[[-644 -620 -234  184 -427 -127  140 -226  -63  454 -466 -147   38]
 [  77 -239  736 -368  442   40 -320 -161 -139  150 -633  323  -63]
 [   7 -650  296  107  363   56 -451  482 -303  118 -422    9 -456]
 [ 227 -184   31  315 -262  450 -664  194  657  -85  131  419  209]
 [-273 -579 -260  284 -234   21 -304  695  402  157 -342  -40 -347]
 [ 105  -86 -615  652 -161  197  -48  -12 -386  -98  691 -335  -66]
 [ 254  -25 -358  255  -20  404 -446 -224  531  251   24  -58 -780]
 [-377 -287  449 -320 -274 -306  224  270 -236 -312 -130  170  779]
 [ 334  708 -377  171  748  -41    7  144   94  293 -173 -126 -333]
 [-375 -596  524 -434 -469 -184  138   35 -327 -404   38   24  301]] >> -456

[[ 276  156 -697  344 -213 -207 -396  313  208  172   89]
 [ 285  196  -69  205  -30  214  609 -187  406 -154   32]
 [ 304  207 -123  230  -46  196  575 -162  420 -140   39]
 [ 197  134  -84  150  -31  125  366 -102  271  -88   26]
 [ 183  127  -30  128  -15  147  414 -132  265 -106   19]
 [ 135   80 -287  156  -89  -65 -108  110  118   56   39]
 [ -57  -20  369 -123  110  190  432 -240   23 -150  -39]
 [ 484  309 -564  451 -181   70  337   31  559  -35   96]
 [  78   41 -253  110  -77  -95 -200  132   42   77   30]] >> 39

[[ 172 -153 -472  454 -144   51 -859]
 [-345   25  -98  269  151 -338  369]
 [ 746  173  397 -440  299 -332 -417]
 [ 610  357  359  -82  149 -387  201]
 [ 431  205  704 -384 -225   74 -330]] >> -417

[[ 598  233   15   44 -129  -27 -513   18 -301  427   76  -81 -173  126
    63]
 [  94    1  632  602  -18 -466 -597 -370    2  118 -123  148  -83  -76
    27]
 [ 338  -41  203  356 -586  -67 -249 -205 -394  -48 -101  437 -214 -253
  -382]
 [ 283  182   85  249  311  277 -117  283  199  252  217 -339 -379 -156
   134]
 [ 304  788 -377 -149 -439  497   42   53  -53  302  457   53 -348   92
    71]
 [-488  400  -37   77  286   81  401   38  399  123  559 -322 -105 -521
   277]
 [-314  110  334  551  321  235  -50   66  543   37  309 -219 -172 -244
   -57]
 [-490   98   34  -38 -340 -253   67 -405  -18  -98  109  286  339  -42
  -118]
 [-311 -368  285   94  353 -348 -226 -120  169  -22 -164 -136  368  142
    12]
 [-402   -6   53   28 -159   78 -164 -229  234 -120  -49  199  365  497
  -238]] >> -382

[[ 254  400 -487 -391  595  657]
 [-602 -591  240 -119 -363 -251]
 [-635 -541  188 -401  165  469]
 [ 317  -34 -112   62  -88  658]
 [-615  236   64  -27  117 -162]
 [ 680  465 -105  615  556 -504]
 [-288  173  680 -553 -720  390]
 [-465 -728 -436  152  450  569]
 [ 635  288 -259  243 -311 -496]
 [   6  490  152  629 -451 -681]
 [ 349  471  -96  207  619 -590]
 [ -70 -697 -318 -499   29  671]] >> 469

[[-464  516  251  501 -134  235]
 [-342  369  143  400  -71  122]
 [-531  685  343  588  -83  437]
 [-525  646  393  574 -145  484]
 [ 228 -163  163 -249 -268  178]
 [ 295 -163  129 -296 -234  158]
 [ 322 -248  168 -335 -303  220]
 [ 318 -168   86 -292 -185  150]
 [-320  212 -360  262  292 -420]
 [-471  561  325  579 -213  389]
 [-380  374  360  388 -303  383]] >> 437

[[465 287 134  58  16   7   1   5  35  67 198 351 551 703 743 657]
 [  2  45 119 279 459 642 746 720 574 358 214 102  33  11   9  12]
 [ 17  23  79 175 337 554 699 750 660 473 288 153  50  34   8   4]
 [216 380 566 718 746 629 446 254 128  48  16  11   7   8  38  98]
 [ 29  14   4   0  19  51 107 250 433 637 745 720 586 395 217  93]
 [152 297 480 658 752 706 533 348 196  69  23  13  -4   2  17  63]
 [729 727 600 408 229 103  46   1   8   5  13  33 119 229 424 600]
 [347 185  90  20   9   1   1  17  58 141 273 467 652 755 706 549]
 [476 643 745 715 556 355 197  62  25   1   6  14  13  47 139 272]
 [717 743 651 470 268 127  43  17  -1   7   9  37  78 200 368 561]
 [123  36  13  12   7   7  40 110 242 411 608 740 736 601 401 220]] >> 4

[[-690  635 -355 -364  446  502 -620  753  235 -304  183 -546]
 [-564  478 -315 -372  348  356 -570  591  119 -271   93 -486]
 [ 604 -447  100  297 -498 -359  537 -583 -187   63  -56  216]
 [ 127 -150   73   37  -85 -128   89 -163  -79   63  -71  107]
 [ -86 -131  -60  -51 -113 -113  -48 -143  -83  -65 -101  -36]
 [-248  200 -449  406 -423  308  356  -34  396 -460  405 -370]
 [ 170 -474  -28  290 -552 -330  415 -641  -97  -68 -101  149]
 [-489  410 -179 -512  479  251 -694  599  -16 -131  -44 -378]
 [  64 -502   96   54 -321 -406  135 -555 -227   65 -283  232]
 [  68   -2    3   -7   -9  -12   15    0  -24    4    3   -9]
 [-556  453 -876  810 -776  667  681   -3  835 -896  829 -720]] >> 216
